Here are a small network's activations along a few directions, averaged over the inputs that share one value of a field.
Values that are neighbours, or in one group, have similar rows; names and order tell nothing.
In the rows, zero is written as 500.
Strong random noise was added to every row along 3 fixed directions; ignore it. To show where, here is one row again and again, with new noise each time:
[473 604 438 434 482 573 534 630 446 599 363 506 637]
[937 592 765 461 736 534 255 541 451 208 497 467 546]
[636 492 593 483 560 610 538 511 569 463 556 519 395]
[428 493 424 465 456 616 659 562 539 657 467 519 471]
[482 537 442 450 492 589 583 590 484 614 417 501 555]


Field H:
h4: [598 458 407 512 609 457 455 448 324 446 461 332 647]
h9: [384 696 395 428 415 574 507 692 435 611 308 560 687]
h5: [703 391 416 652 646 358 439 441 482 338 434 456 499]
h2: [377 642 599 394 409 557 418 530 693 333 535 547 416]
h11: [480 270 530 636 360 499 714 375 695 550 815 576 335]
h12: [460 475 560 540 472 346 503 305 503 537 574 444 322]
h6: [398 678 659 571 378 369 294 658 530 347 533 588 522]
h1: [348 650 598 561 550 450 404 455 445 426 554 585 535]
h10: [587 182 427 461 656 528 585 393 365 591 413 335 506]
h8: [377 558 571 463 456 428 500 374 576 418 668 615 307]
h7: [534 333 429 486 485 590 584 376 592 653 503 438 465]
h3: [449 623 540 527 322 463 348 588 523 374 569 660 510]
H is arranged as a tree with 4 forks.
Q: List every value one step from h7, in the order listed.
A: h10
Q: List every value one step from h1, in the order listed.
A: h8
Q: List every value one step from h6, in the order listed.
A: h3

Field T:
t9: [270 796 529 547 155 657 591 698 736 438 491 826 485]
t7: [276 562 329 395 509 600 622 696 404 699 362 438 590]
t2: [804 129 509 461 885 431 481 204 323 455 557 266 257]
t6: [311 293 307 583 487 312 595 471 410 701 420 373 608]
t8: [695 526 642 418 536 605 439 586 593 388 460 480 568]
t3: [619 396 541 630 427 419 497 453 594 470 683 492 311]
t1: [345 896 564 483 363 414 200 512 500 237 421 629 672]
t5: [667 478 574 606 445 526 509 480 548 371 674 642 445]
t4: [637 639 845 411 626 605 393 359 613 361 656 562 353]
T is arranged as a ring.
Q: List every value one step from t2, in the order listed.
A: t1, t4
Q: List every value one step from t9, in the order listed.
A: t8, t5
